A small network was shown many inputs. Here are its activations along a few directions, one row for each input.
Each table varies a few parts of the input and shows all the possible inputs, shuffled.
A made-up example of a description, with smaller parts first: values(2) and (point or ring(9) or (line(4) and ring(8))).
Shared parts are said once, and a part with two or three values counts as separate values.

Other details of the inputs shift rows strongly along two fixed directions, in all tables alike. That doesn't count.

Rows:
row 1: [ -5 -25  20 -24 -35 -32  74 -67   1 -19  12  18]
row 2: [  6   5 -24   0  29  22 -61  48   2  24 -28  -9]
row 3: [-11 -32  17 -39 -37 -32  67 -50 -16  -8   2   8]
row 4: [ 31  36 -23  72  44  57 -39 -21  66 -15  43   9]
row 5: [ -9 -11 -22 -23  11  -2 -35  47 -28  24 -38 -25]
row 6: [ -7   0 -22 -11  10  -8 -33  50 -22  15 -42 -25]
row 7: [  2  -1 -14  16   7   9   9 -22   7  -7  16  -4]
row 8: [  5  12 -26   6  31  17 -65  58   5  21 -36  -9]
row 9: [-10  -2  15  -7 -29 -52  63 -51   0 -33  -9  13]
row 10: [ -7   3  15 -13  -7 -20  10   9  -4  -4 -32   1]
row 11: [ -2   9 -11   0   9   4 -31  39  -7  22 -26  -4]
row 12: [ -5 -10  29 -15 -31 -29  56 -43  -4 -27  26  15]
row 13: [-12 -19  -4 -30 -11  -2   8  16 -34  26 -14 -16]
row 14: [ -3 -33   6 -42 -13  -1  15  -6 -18  19  -9  -6]
row 15: [ 12  10 -23  19  31  44 -57  34  15  30   5  -4]
row 16: [-22 -58  11 -70 -30 -27  33   3 -69  15 -21 -22]
row 17: [ 15  40 -13  72  15  19   9 -46  54 -32  44  19]
row 18: [ -3 -44  13 -55 -11   1  -1  18 -42  22 -13 -17]
row 19: [  4  -1 -15  -4  19  33 -52  46 -12  17  11 -16]
row 20: [ -3 -26  -3 -40   5  22 -31  46 -30  51 -23 -17]
row 21: [-10   5  21  -1 -31 -57  67 -48   8 -37 -14  20]
row 22: [ 23  70 -30 103  40  30 -42  -5  71 -30  26  15]
row 23: [ -3 -11   2 -16  -9   1   7   0 -10  17  -1   1]
row 24: [-14 -10  -4 -28 -13 -33   7  22 -28   5 -41 -13]
row 25: [ -5   0   6 -21   6   6 -30  50 -19  33 -39 -10]
row 26: [  15   62   26   95  -10  -30   76 -105   88  -79   43   55]
row 27: [ -1   4  -2  12   2   3   6  -5  -8 -15  25  -6]
row 28: [ 38  79 -50 124  69  59 -79  -5  98 -36  37  19]
row 29: [ -3   7  44   7 -28 -28  66 -57  13 -30  33  23]
row 30: [ 10  20 -19  33  24  32 -39  19  10  -8  31  -8]
row 31: [  3 -26   5 -22  -7   5   4  -8 -10   1   4  -3]
row 32: [ 28  40 -19  65  44  57 -60  13  51 -15  48   5]
row 33: [ -7  11  29   8 -28 -52  71 -57  22 -43 -10  27]
row 34: [  4 -23 -14 -18   8  25 -35  24 -12  18  -1 -11]
row 35: [-12 -11  -8 -27   4  12 -30  52 -41  32  -8 -23]
row 36: [ -4  -4  10 -17  -8 -18  14  -8  -1  -3 -25   6]
row 37: [ -9 -42  -9 -45  -6   4 -15  28 -46  24 -13 -22]
row 38: [ -8 -20  45 -36 -36 -34  65 -37 -24 -20  17   8]
row 39: [ 15  45   4  73  15  16   2 -41  63 -35  56  28]
row 40: [  0  -5 -10 -23  20  21 -55  56 -16  34 -40 -18]
row 41: [-15   1  21  -8 -39 -56  71 -37 -12 -22 -15   9]
row 42: [ -6   7  29   8 -28 -28  58 -52   9 -28  32  21]
row 43: [  1  -5  -1 -15  17  30 -54  57 -16  39  -2 -15]
row 44: [-22 -33  10 -64 -22 -15   1  41 -62  37 -20 -22]
row 45: [  3 -14 -29 -13  21  36 -47  37 -14  33  -6 -21]
row 46: [ -1  -9  18 -12 -11   1  20 -13  -2  11   4   4]
row 47: [ 12  37 -15  49  26  19 -36  16  36   0  -3  13]
row 48: [ -6 -28  17 -22 -30 -25  51 -46 -12 -22  12   9]
Each input here is: line(6) and (values(3) or ring(5)).
Changing only the line(6) part turns row 26 into row 47. The same change can be made to row 32. Which row results? -> row 12
Changing only the line(6) part turns row 20 into row 23. The same change can be made to row 36. Which row results? -> row 28
Start at row 10 and move only the line(6) part, one step at a time. The first step leads to row 33. Which rows follow, in order? -> row 8, row 21, row 24, row 6
Which other rows agree with row 45 in the line(6) part? List them by row number. -> row 9, row 17, row 22, row 24, row 30, row 37, row 44
Which other rows does row 25 become when the values(3) part takes its other values? List them by row number. -> row 10, row 40

Rows:
row 49: [  6 -15  20 -16   0  10  11 -14  -4  -5  25  -1]
row 50: [  9 -10   9 -10 -13 -16  28 -14   9   2 -40   8]
row 51: [ -1 -24  16 -25 -24 -20  47 -50   4   0   3  18]
row 52: [-11   9  14 -11  -5 -24   3   9  -8 -23 -25   2]
row 53: [-15  20  34  -1  -8 -27  16  18 -20  17 -23  14]
row 54: [ 11  49 -20  74  17 -10  33 -63  73 -56  14  21]
row 55: [  0 -19   5 -41  -6   1 -26  40 -36  10  -7  -7]
row 56: [-14 -12  -4 -13 -29 -50  55 -32 -18 -20  -9  -3]
row 57: [-11  16  31  -7 -18 -20  23  18 -12  16   1  16]
row 58: [  3  -6 -33   8  14  19 -21   3   7   9   4  -2]
row 59: [  2  -5 -36  18  11   8 -20  13  -6  -1  10 -14]
row 60: [ 12  -3 -13  -1   3  17 -21   3  14  19 -21   5]
row 61: [  1 -20  37 -28 -27 -24  55 -36 -21 -34  29   6]
row 62: [ -5 -20  -9 -31  15  21 -65  69 -20  42 -36 -18]
row 63: [ -9 -10 -40 -33  21   1 -64  77 -50  46 -59 -47]
row 64: [ -7  -9  23 -13 -13 -28  20  -1   0  -7 -32   3]
row 65: [ 11  -7 -11   6  28  45 -25 -13  19  17  20  -2]
row 66: [ 31  45 -56 109  64  86 -64 -18  71 -27  59   4]
row 67: [  0 -14  19 -19 -11 -12   9 -14   2   0   9   8]
row 68: [-10  10  50  -9 -38 -15  62 -31  -5  -5  42   4]
row 69: [-11 -11  -6 -13 -22 -33  52 -41   0 -17 -10  10]
row 70: [ -4  15   1 -13  12  35 -66  83 -22  59   2 -17]
row 71: [ -8  -6   4 -23  -4  -8 -24  30 -17  -1 -16  -6]
row 72: [ 17  27 -36  89  31  45 -20 -35  42 -40  56  -2]
Describe the family of inputs behind these rows. -> line(4) and (point or line(5))
Changing only the line(4) part turns row 67 into row 62. The same change can be made to row 55. Which row results? -> row 71
Which other rows agree with row 50 in the line(4) part? List them by row number. -> row 52, row 53, row 54, row 63, row 64
Which other rows does row 49 become when the line(5) part takes its other values? List them by row number. -> row 61, row 65, row 66, row 72
